Each row below holds a small network's activations on one input, seen along a few directions.
In each table, some parts of the input vary, and every possible input appears once, in random order.
A made-up example of a description, with smaller parts first: line(6) and (point or (values(2) and ring(5)) or ring(11)).
Shared parts are said once, and a part with two or three values counts as separate values.

Other details of the inputs shift rows strongly along three fixed directions, in all tables alike. That doesn't count.

A family of inputs:
R1: [  3 -15  -7 -22  24 -37 -33  18  12   2  19  -9  -3  24]
R2: [  1  26  27   9  -1  13  26  -6   0 -13 -14   0  -1   1]
R3: [ 14  16  24  13 -19   3  11   5   7  -8 -30  13  18   7]
R4: [-24  29 -13 -13  29  11  -7 -11 -20  32  32  11  -1  13]
R5: [-14  17   4   7   4  28  11 -11   3  -5 -28   3   5 -11]
R6: [  9 -24   5   5   9 -26 -23 -12   6  -8   8 -11   9  11]
R7: [-19  -5 -10  11  11  21   6 -30 -18  14  36  -9  -6 -18]
R8: [ 19   6  21  10 -31  15  12  16  -7  -1 -17   7  10 -18]
R9: [ -6 -29 -29 -22  25 -20 -25   7  24  -7  -1 -13  -1   7]
R10: [ 10  -3  17  20 -10  13  -4  -9 -14  -1   4  -5   9 -19]
R11: [-10  24  10  -3  -5   7  31  20  -7  -4  -7  11 -11   6]
R12: [ -2  30  19  -7  18   2 -15  18  15  -9 -17   4  18  26]
R13: [  0  -5  -5  12 -10  15  18 -16  -9  14  20  -6  -9 -20]
R14: [ -6 -24 -14  -8  26 -15 -29   3  33  -9  18 -15   7   9]
R15: [  4  30  11 -13   9  -4 -11  27  21   3 -18   8  12  28]
R16: [ -9   8 -24  -4   8  14  -9 -12 -19  29   5   5   1 -10]
R17: [  7 -22   2  10 -19  -8  17 -14 -38  14  22   6 -16 -14]
R18: [  0 -19  -7   7 -11   5  16 -14 -16   9  28  -9 -13 -24]
R19: [-31  30 -14  -9  26  14  15 -19 -13  23  31   6 -10   6]
R20: [ -4  35  10  -5   1   8  21  13  16  -1 -16   5   1  16]
R21: [ 31 -18  22  28 -22  -2   3 -12 -15  -7   3  -7   0 -30]
R22: [  5 -13   5   3   3 -19   1  -4  27 -17  -8  -5   7  14]
R23: [-31  16 -36 -22  18  21 -13  -3 -22  38  14  12   4  -3]
R24: [-39  13 -29 -19  12  12  14 -10  -7  29  28   9  -1  14]
R25: [ 19 -27  -4   1   2 -18 -29   5  11   2  14 -14   6  -2]
R26: [ 24 -33  11  17 -26  -6   7  -2 -34   2  20  -4 -14 -35]
R27: [-27  -2 -32 -17  16  14   4   2 -12  12   6   8  -7  -5]
R28: [-15  23  12   3   0  16  16  -3  17  -9 -21   7  16  16]
R29: [  6 -29   1   9 -18 -15  27  -9 -16  -6  13  -3 -17 -10]
R30: [ -3  21  11 -18   8  -6  -8  42  11  -4 -17  15   6  26]
R31: [ 37 -16  14  23 -44  -9 -12 -21 -26 -30   5  -7 -32 -17]
R32: [ 18 -37  -1  -8   0 -42 -24   8  16  -7   5 -10   3  15]
R33: [  9  14  19  -8  -4 -13  15  28  26 -22 -26  -1   0  16]
R34: [ 16  15  19  12 -27   6  18   1  -1   5 -24  11   9   3]
R35: [  8   2  10   8  -3   5   7   0  20 -21 -39   0   5 -11]
R36: [-12  18 -14  -6 -16  15 -11  -9   0 -19   8   2 -23  12]
R37: [ 11 -27 -11  -6   2 -15 -18  11  -9  -5  -7  -1  -3 -11]
R38: [  5 -40 -10 -11  11 -24 -20  26  26 -21  10 -13   1   7]
R39: [  0 -21 -10   1  22 -14 -37  -9   0  -4  -1 -12   7  -5]
R40: [ -9  23   3  -2  -9  11  21   6  22   2 -21  10  10  18]
R41: [ 12  -7   0  13  -2   1  -7 -15 -15   2 -10  -1   1 -23]
R42: [ -5  17  -6   0  -5  24  17  -3   6   5 -27   5   1  -9]
Each input here is: values(2) and (point or (line(4) and line(5))).
The inputs of R21 and R14 match in every part but the values(2) part. If R8 is changed in the same way as R21 into R14, which row does it become? -> R18
Change only the values(2) part in R27. List by row number the other rows that result. -> R37
Change only the values(2) part in R10. List by row number the other rows that result. -> R7
Change only the line(5) part in R19. List by row number the other rows that result. -> R2, R11, R20, R33

A family of inputs:
R43: [ 16   3  13   4 -27  -5  18   0 -24  -2   0   5 -16  -8]
R44: [ 15   6  23   2 -13  -7  10  15   8 -22 -18   1  -8   4]
R45: [ 11   2  10  14 -18  -1  29 -20 -21  -4  11  -6 -25 -13]
R46: [-10  29   3   5  -9  36   7   4  -6   0 -17  11   9 -11]
R47: [-23   3 -21   2   7  20   1 -25  -5   9  13   1  -1  -7]
R48: [  0 -13  -3   3  -2   3 -11 -12   5  -9   0 -10  -3 -11]
R49: [  8 -26  -6   2  20 -22 -16 -12  -9   1  16 -13  -4  -9]
R50: [  8   1  12   4 -14   3   6   8 -13   7   5   9   5  -1]
R51: [ 20 -21  -1   0   4 -26 -19   4  -5  -1  -3  -6   3  -8]
R52: [-34  12 -26 -16  28  11  -5 -14   9  31  37  -1   5  17]
R53: [ 21 -10  17   6   4 -23  -8   9  39 -30 -42 -10  15   9]
R54: [ -5  21  14  12 -19  22  24  -3 -24  18   4  10   3  -9]
R55: [ -8   5 -16  -1  -7  16 -13  -4 -18  16   9  10   0 -13]
R56: [ 11  11  23  14 -15   9  22   5   7  -8 -13   2   7   1]
R57: [ -7  23   3  -6  11   9   1   6  12   3 -22   3  14   5]
R58: [-21  12 -12 -10  -7  25  35  24   4  10 -21  19   5  -5]
R59: [ -9 -24 -10  -6  23 -19 -18  -8  -4  10  44 -11  -4   3]
R60: [  2 -24 -12  -7  22 -20 -25  -7  -5  10  13  -9  -1   4]
R61: [ 10 -11  -1 -10   4 -11 -40  29  37 -26 -30  -4  20  19]
R62: [ 24 -27   6  20 -13 -27  19 -26  -6 -17  16 -16 -28 -10]
R63: [-26  26 -14 -31  20   6 -16  28  17   5  -2  15   6  41]
Describe the family of inputs behind these rows. -> point or (line(4) and line(5))
Start at R47 and move only the line(5) part, one step at a time. The first step leads to R48. Which rows follow, in order? -> R46, R61, R55
Start at R61 and move only the line(4) part, one step at a time. The first step leads to R60. Which rows follow, in order? -> R54, R63
